Each row has a name. After each piece below comes the name of the row it's from. Each question is about the rows just above it.

[ 92 120 155 171 156 163 132  99  86 103 138 166 167 140 105  86  98 130
 163 170 148 112  87  92] : k134
[145 109  87  94 125 158 170 152 117  90  90 117 153 170 158 124  94  87
 110 146 169 163 132  98] : k459
[169 162 130  97  85 104 141 167 166 137 102  86  99 134 163 169 145 109
  87  95 125 158 170 151] : k398
[128 160 170 149 114  89  92 120 155 170 156 121  92  88 113 149 169 160
 128  96  86 106 142 167] : k55
[ 86 103 137 166 167 141 106  86  97 130 162 169 148 112  98 105  86 163
 130 154 119  90  89 115] : k920
[117  90  89 117 152 170 158 125  94  87 110 145 169 163 132  98  86 103
 138 166 167 140 105  86] : k720
which: [149 169 160 128  96] => k55
which: [ 92 120 155 170 156] => k55
Where do [ 92 120 155 171 156 163 132  99  86 103 138 166] appear? => k134
which: [117 153 170 158 124  94  87 110 146 169 163 132] => k459
which: [105  86  98 130 163] => k134

[155 119  87 160 130] = k663
[132 116  83 170 128] = k674
[ 87 138 137 134 132] = k306
[103 135  95 170 124] = k538
[129  86 137 116 133] = k535
[ 87 138 137 116 133] = k497
[124  84 121 134 132] = k477
which: [103 135  95 170] => k538
[155 119  87 160] is in which row? => k663
Which row holds [ 87 160 130]? => k663
which: [124  84 121 134] => k477
Where do [129  86 137] appear? => k535
which: [124  84 121 134 132] => k477

[108 129 100 133 119 146 144 126 103 123 121 136 148 111 146 114 168 130
  98 128 105  82 146 135 128 139 130 108 126 109 133  92 123 161 117 117
 124] = k772
[108 130  99 131 114 139 139 125 109 135 136 149 153 106 132  93 148 117
  97 140 126 105 164 143 124 125 112  91 115 106 138 101 132 167 120 118
 124] = k926
[108 131 101 131 110 131 126 109  92 121 128 149 161 120 150 112 164 129
 103 141 121  99 156 135 122 132 125 104 123 106 131  95 129 169 121 115
 116] = k103
[108 131 101 131 110 131 126 109  93 121 128 149 161 120 150 112 164 129
 103 141 124 103 164 146 131 135 122  99 119 103 127  85 112 147 101 103
 114] = k764
[128 105  82 146 135 128 139 129 108 126 117 159 167 120 143  99 146 107
  79 118 105  90 157 146 137 145 135 113 131 113 135  89 114 148 103 106
 119] = k21
[108 131 100 130 110 132 129 114 100 130 138 159 170 127 154 113 160 120
  89 123 103  81 142 127 115 124 118 101 127 118 147 108 137 172 124 123
 129] = k495
[108 131 101 131 110 131 126 109  92 121 128 149 161 120 150 112 164 129
 103 141 124 103 164 146 131 135 122  99 119 103 127  85 112 147 101 103
 114] = k325
[108 130 100 130 111 135 136 120 106 135 141 159 167 120 143  99 146 107
  79 118 105  90 157 146 137 145 135 113 131 113 135  89 114 148 103 106
 119] = k528
which: [125 109 135 136 149 153 106 132  93 148 117] => k926
[128 105  82 146 135 128 139 130 108 126] is in which row? => k772
The row with [129 108] is => k21
which: [125 109 135 136 149 153 106 132  93 148] => k926

[177 146 143 145 110 106 122 149 106 160 170 114 105 143 135 166 107] : k904
[175 143 145 153 110 149 116 106 105 170 170 114 160 146 139 166 108] : k522
[170 140 148 161 111 125 125 148 103 173 167 118 124 147 143 164 109] : k646
[175 149 137 131 110  93 120 148 109 147 167 114  93 139 129 164 109] : k331
[115 124 151 104 168 170 116 149 106 160 170 114 105 143 135 166 107] : k703
Where do [149 116 106 105 170 170 114] appear? => k522
which: [170 116 149 106 160 170 114 105] => k703
The row with [168 170] is => k703
[115 124 151 104 168 170 116 149 106 160 170 114 105 143 135 166 107] is in which row? => k703
which: [104 168 170 116] => k703

